Questions about the array below.
1) Which number is the entry in the top-left corner?
2) Which number is the bottom entry of the column that holds the smallest entry?
3) Which number is the bottom-right entry?
4) Which number is the largest entry in the first column?
5) Which number is the second entry on the main diagonal?
6) Which number is the 2nd entry in reading order?
7) Which number is the largest entry in the last row?
8) Which number is the entry directly above the smallest entry?
[[129 136 127 138 122 127 127]
 [138 140 133 144 125 127 127]
 [150 128 127 126 141 128 125]
 [134 138 131 143 123 127 127]
 [127 128 118 126 127 127 126]
 [110 115 127 114 120 128 127]
 [156 133 129 131 142 128 126]
 [106 122 132 119 116 128 128]
 [115 112 122 115 121 127 124]
 [121 133 136 130 121 128 129]
 [103 121 132 118 115 128 128]]
1) 129
2) 103
3) 128
4) 156
5) 140
6) 136
7) 132
8) 121
